Each row below holds a small network's activations on one input, seen along a few directions.
Each table varies a few parts of the input and shows all the possible inputs, shuffled.
A made-up example of a description, with smaller parts first: line(4) and (point or (values(2) and ring(5)) or ring(11)).
Shared parts are said once, and a part with two or three values counts as separate values.
(in the rows, 128 means zero)

Other details of the inputs vary at random and push rows far along two fixed directions, the same in every table; ignore that.

Table:
r1: [205 129  86 181 138  92 201 229  91  62 149  98]
r2: [115 190 157 188  90  37  45 163 146 138 153  91]
r3: [138  77 121 106 189 220 213 119  85 133 157 159]
r4: [ 75  99 119  89 103 152 106  53 153 141  95 115]
r5: [111 145 153  69 124 125  90  55 167 162  67 156]
r6: [ 80  66  98  94  69 135 113 149 185  85  91 174]
r7: [ 96  72  85  75  75 126 143 105 195  82  69 138]
r8: [133 200 142 173  98  25  78 122 154 135 134  52]
r9: [195 163 156 114 191 186 150 167  79 165 148 193]
r10: [ 60  82 132 105 106 142 101  76 139 140  84 128]
r11: [158 117 121 135 171 214 165 165  65 144 175 153]
r12: [ 96 129 166  84 127 115  86  78 154 160  56 169]
r13: [185 177 122 226 154 108 140 198  66 105 248  86]
r14: [158 105 146  88 195 204 207 145  93 169 116 170]
r15: [114 170 118 192  91  40  82  96 147  98 176  39]
Each input here is: values(3) and (point or line(4)).
Q: Changing only the values(3) part turns r5 into r9. The same change can be made to r8. Which row results?
A: r2
Q: Change only the line(4) part in r14. List by row number the other rows that result.
A: r3, r10, r12
Q: Change only the values(3) part in r15. List by row number the other rows that result.
A: r3, r13

Table:
r16: [ 62  81 142  90 113 139 111  86 159 140  73 144]
r17: [115 149 134 176 112  76 103 132 120 128 146  78]
r18: [135 154 111 167  98  70 114 134 143 105 152  75]
r19: [ 83  79 117  77  91 135 118 101 176 114  73 160]
r20: [134 150 109 170  96  80 102 156 139  94 150 101]
r21: [139 181 140 164 113  70  93 130 135 136 150  90]
r22: [112 143 135 175 113  89  89 131 117 120 161  90]
r23: [126 140 136 174 110  65 102 158 116 116 123  99]
r24: [ 81 106 134  80 118 136 113  41 158 145  73 133]
r25: [ 84 111 148  76 114 136 102  82 175 150  76 159]
r26: [134  60 109  43 170 238 217 114 130 134  99 191]
r27: [191 152 131 131 184 183 173 158  80 142 186 148]
r28: [ 85 103 132  78 104 148  91  79 158 145  72 150]
r29: [188 126 105 137 167 183 192 161  88 111 186 132]
r30: [136 175 137 166 112  78  81 151 134 126 147 116]
r31: [206 147 133 129 183 163 188 184  79 138 148 158]
r32: [167 120 124 144 177 186 185 178  68 134 161 150]
Q: What do these inputs look like to the network?
A: values(2) or (values(3) and ring(5))

Table:
r33: [146 137 127 147 147 133 156 146 112 126 155 131]
r34: [121 128 124 105 121 142 119 108 136 137 105 132]
r35: [102 110 139 114 126 145 121 121 143 138 131 140]
r36: [162 134 129 141 144 119 147 157 108 118 129 122]
r37: [111 107 132 112 130 130 133 112 141 127 109 129]
r38: [156 153 137 141 157 136 146 132 106 140 156 131]
r39: [159 147 129 137 145 140 133 149 110 129 161 134]
r40: [111 108 134 114 119 142 112 130 133 132 112 146]
r41: [115 117 120 107 113 134 131 127 151 129 113 143]
r42: [ 98 109 133 123 127 142 124  93 122 144 123 124]
r43: [119 122 133 106 129 133 129  98 149 130 123 135]
r44: [103 111 125 121 125 137 129 110 135 129 117 141]
r45: [160 138 112 139 129 130 150 161 113 119 132 125]
r46: [128 120 128 105 124 133 120 107 139 124 104 143]
r47: [153 136 134 141 150 120 156 148 118 124 147 115]
r48: [112 104 118 116 109 144 118 129 138 118 119 149]
r49: [115 121 136 105 123 131 126 128 146 144 108 140]
r50: [110 120 137 108 125 136 131 120 149 146 115 132]
r51: [142 187 132 200 102  32  87 161 127 116 148  52]
r52: [119 120 129 110 119 147 105 115 133 130 119 148]
r53: [152 125 119 144 147 137 162 129  97 123 152 100]
r54: [155 142 123 141 149 150 139 140 102 127 161 123]
r55: [105 103 116 118 112 146 120 122 135 116 121 140]
r56: [160 150 130 143 155 138 140 136  92 132 141 128]
r57: [111 102 116 113 121 133 139 111 144 114 115 132]
r58: [106 114 140 118 131 135 120 115 125 140 103 141]
r59: [112 126 136 115 134 140 117  96 131 142 117 141]
r60: [159 144 122 143 144 144 133 145  97 122 154 122]
r61: [148 130 118 142 134 137 143 161 117 117 158 134]
r62: [105 108 132 117 122 143 113 125 130 130 115 136]
r63: [110 123 134 111 124 148 114 106 144 136 138 141]
r64: [119 118 127 108 129 135 126  96 141 126 115 131]
r65: [127 130 127 103 119 140 116 114 139 139 103 142]
r66: [110 113 115 112 115 140 134 117 145 128 112 131]
r67: [ 95 157 128 181  76  34  58 123 148 104 121  83]
r68: [116 110 137 105 129 127 131 121 146 130 109 142]
r69: [106 112 122 113 119 145 131 101 131 143 119 114]
r70: [146 133 129 148 147 139 141 155 103 128 155 117]
r71: [146 140 137 150 155 129 146 146  99 137 142 121]
r72: [152 139 117 139 136 133 159 152 123 126 150 119]
r73: [113 111 113 109 113 141 132 121 140 124 105 134]
r74: [166 158 127 131 143 130 142 148 116 137 144 125]
r75: [160 153 137 137 155 132 140 140 105 138 148 139]
r76: [102 104 117 119 116 146 123 118 140 120 129 138]
r77: [118 129 126 107 123 142 122 103 142 141 113 129]
r78: [ 98 161 150 169  91  35  60 128 153 127 122  96]
r79: [114 101 115 111 118 134 137 114 139 110 107 136]
r80: [155 146 126 145 139 122 143 158 105 131 131 108]
r81: [118 117 132 106 120 137 123 128 138 141  96 140]
r82: [114 107 131 110 127 131 130 116 135 123 101 132]
r83: [120 104 118 111 115 130 133 121 143 111 105 143]
r84: [165 150 133 141 152 136 137 141  96 134 138 138]
r85: [103 118 147 116 134 134 126 113 139 147 119 143]
r86: [ 98 160 135 174  79  33  62 128 159 111 128  96]
r87: [168 147 128 131 150 127 149 141 115 122 146 128]
r88: [144 129 119 145 138 142 150 153 117 118 166 127]
r89: [111 116 142 116 129 133 118 121 128 142 101 150]
r90: [148 137 135 143 142 130 135 164 112 130 153 129]
r91: [163 156 128 134 146 136 150 140 118 139 152 118]
r92: [157 131 118 138 139 122 157 153 121 109 145 128]
r93: [100 151 126 171  77  31  75 120 170  97 133  77]
r94: [167 144 122 139 149 128 147 137 103 116 140 116]
r95: [ 97 102 124 121 118 151 119 100 125 135 136 120]
r96: [112 113 126 119 118 133 122 120 133 126 107 152]
Q: What do these inputs look like to the network?
A: values(4) and (point or (values(3) and ring(5)))
Q: Changing only the values(4) part turns r89 into r36. The same change can be made to r33. Which row results?
A: r93
Q: Changing only the values(4) part turns r82 into r58. The same change can be made to r92. Which row results?
A: r86
Q: Change only the ring(5) part in r88. List by row number the other rows that result.
A: r48, r55, r61, r76
